Each row below holds a small network's activations on one input, seen along a few directions.
Each table varies a few parts of the input and shows all the possible inputs, shuffled.
Descriptions start from the smaller parts, as in this example, which fits no table here: one of 2 separate values, together with either a single point or one of 11 places along a line or (one of 4 places along a line, together with one of 5 places around a ring).
Shared parts are said once, and a part with two or three values counts as separate values.
(in the rows, 100 means zero)

Other details of the inputs shift rows strongly along two fixed directions, in all tables alike. That doesn't count.
To show where, the next rows are all for the same input, with only those details redrawn:
[106,101,91,95,70,94,92,109,100,110,85,97,109]
[121,97,65,71,157,93,86,101,132,90,104,79,101]
[107,120,122,141,77,87,107,77,80,102,125,108,82]
[122,100,67,71,157,94,87,104,131,89,104,76,105]
[107,120,125,138,77,86,105,79,79,101,125,110,81]
[103,93,79,78,53,98,86,124,105,119,62,95,123]
[108,121,127,136,77,86,104,82,78,99,126,111,82]

Table:
R1: [91,85,78,59,180,100,112,101,128,61,96,88,95]
R2: [68,89,113,72,74,97,102,115,113,130,33,96,121]
R3: [100,95,114,116,90,103,118,90,80,82,100,115,98]
R4: [103,85,97,77,64,95,105,115,101,122,58,96,114]
R5: [69,112,154,137,93,102,124,78,78,83,97,126,83]
R6: [98,91,83,100,74,106,92,111,87,88,84,113,119]
R7: [121,99,64,73,157,94,88,101,131,90,104,76,104]
R8: [87,71,140,124,85,107,103,119,109,121,117,93,93]
R9: [101,106,73,74,56,112,87,132,98,133,70,104,122]
R10: [77,85,101,64,65,88,110,121,104,121,51,92,112]
R11: [93,119,112,135,81,121,99,76,57,93,134,122,88]
R12: [113,129,100,141,174,107,111,63,80,67,173,113,76]
R13: [104,127,112,116,95,109,95,77,81,111,135,106,81]
R14: [94,54,91,89,176,124,97,114,146,80,131,87,102]
What do these inputs look like to the network?
Answer: one of 2 separate values, together with either a single point or one of 6 places along a line
The inputs of R7 and R6 match in every part but the choice among 2 separate values. If R8 is changed in the same way as R7 into R6, which row does it become?
Answer: R14
Which other rows does R5 become when the place on the line of 6 takes its other values? List them by row number.
Answer: R1, R3, R6, R11, R12

Table:
R15: [104,107,94,98,108,98,103,98,100,96,102,101,99]
R16: [104,102,95,102,106,98,96,97,102,96,105,98,101]
R17: [103,104,96,99,106,100,98,102,103,101,109,98,97]
R18: [82,57,47,24,52,111,77,158,129,128,6,90,147]
R19: [105,103,97,98,108,102,99,97,98,100,104,97,100]
R20: [95,92,99,101,108,105,103,101,103,93,99,100,99]
R21: [104,104,95,102,107,98,97,96,101,95,102,99,101]
R22: [103,104,94,99,106,97,101,99,101,96,107,98,100]
R23: [94,94,102,103,110,107,103,100,102,97,104,100,97]
R24: [102,106,96,98,108,101,100,100,100,100,105,98,100]
R25: [106,104,97,98,109,102,100,97,98,100,102,99,99]
R26: [97,99,109,99,109,97,105,97,106,94,99,95,95]
R27: [104,102,96,101,106,100,93,99,104,100,107,98,97]
R28: [105,105,95,101,108,98,98,96,101,95,100,101,100]
R29: [93,95,103,99,112,102,102,99,102,99,102,101,97]
R30: [104,106,97,101,109,101,96,96,101,99,101,101,99]
R31: [97,94,103,98,108,108,101,102,106,96,104,102,102]
R32: [106,102,96,98,107,99,100,96,98,96,104,98,100]
R33: [103,108,96,98,109,101,101,99,100,100,103,100,99]
R34: [99,94,104,100,109,105,103,101,105,91,104,102,101]
R35: [94,94,102,100,111,99,103,99,101,94,100,101,98]
R36: [106,100,96,98,106,98,99,97,99,97,106,97,100]
R37: [89,110,125,129,28,100,101,99,69,117,91,119,102]
R38: [96,99,108,97,110,100,104,97,107,99,99,95,95]
R39: [94,96,104,95,113,98,101,99,103,99,100,99,97]
R40: [107,100,97,98,106,101,97,99,101,101,108,97,97]
R41: [107,103,96,98,108,99,101,96,98,96,101,100,99]
R42: [92,106,122,129,26,97,101,100,73,115,93,119,99]
R43: [108,99,96,99,105,98,99,98,101,97,107,97,97]
R44: [103,103,96,101,107,101,94,97,102,99,106,97,100]
R45: [105,101,97,98,107,101,98,98,99,100,107,96,99]
R46: [86,104,143,141,23,96,113,100,68,123,95,122,99]
R47: [96,98,107,99,109,96,106,96,105,96,99,97,97]
R48: [105,103,94,99,105,97,100,101,103,97,108,98,97]
R49: [95,98,106,96,108,99,104,97,107,101,98,97,97]
R50: [103,105,95,99,107,98,101,99,100,96,104,99,100]
R51: [102,96,109,107,110,94,106,101,104,99,103,98,99]
R52: [102,105,96,98,107,100,99,100,101,100,108,97,100]
The inputs of R20 and R23 match in every part but one. If R48 is changed in the same way as R20 into R23, which row does it become?
Answer: R17
What do these inputs look like to the network?
Answer: one of 2 separate values, together with either a single point or one of 6 places along a line or (one of 3 separate values, together with one of 4 places along a line)
Which other rows does R52 become when the choice among 3 separate values takes its other values? List them by row number.
Answer: R44, R45

Table:
R53: [90,92,120,106,89,102,109,101,95,107,96,104,98]
R54: [96,104,109,123,47,108,93,101,79,113,99,116,103]
R55: [103,97,107,101,153,97,110,90,114,83,113,93,93]
R56: [91,77,83,68,100,109,95,125,122,113,61,93,119]
R57: [110,101,92,102,119,96,101,98,102,90,118,97,96]
R58: [91,124,132,137,3,90,102,93,55,129,89,122,97]
R59: [100,93,106,96,150,97,109,89,112,80,118,90,87]
R60: [120,125,107,112,149,90,102,76,102,87,141,91,80]
R61: [110,94,65,61,92,99,87,120,117,109,65,89,119]
R62: [96,99,107,99,150,97,104,88,116,86,120,92,87]
R63: [108,112,108,116,84,93,106,92,87,98,113,103,94]
R64: [107,90,66,65,96,105,87,123,118,113,75,86,119]
R65: [102,82,61,65,91,113,79,128,118,112,70,92,124]
R66: [108,97,63,63,94,95,84,116,112,111,62,89,118]
R67: [103,93,108,97,152,98,111,90,112,83,116,91,92]
R68: [92,113,108,114,56,109,102,99,72,112,100,117,100]
R69: [81,91,124,111,54,102,108,105,85,113,88,110,97]
R70: [104,132,131,147,109,97,117,64,65,81,152,117,73]
R71: [93,98,109,104,121,96,106,96,108,90,99,99,96]
R72: [101,105,108,116,80,99,101,100,88,106,115,106,96]
R73: [111,102,89,106,116,105,93,93,101,88,113,101,99]
R74: [86,77,80,66,97,103,93,121,122,103,62,93,117]
R75: [97,102,109,121,48,102,98,102,78,106,98,116,104]
R76: [98,101,108,103,152,98,104,90,117,87,116,93,89]
The inputs of R55 and R56 match in every part but one. If R61 is changed in the same way as R55 into R56, which row does it become?
Answer: R60
What do these inputs look like to the network?
Answer: one of 2 separate values, together with either a single point or one of 5 places around a ring or one of 6 places along a line
Which other rows does R58 become when the place on the line of 6 takes its other values? List them by row number.
Answer: R54, R60, R64, R65, R72
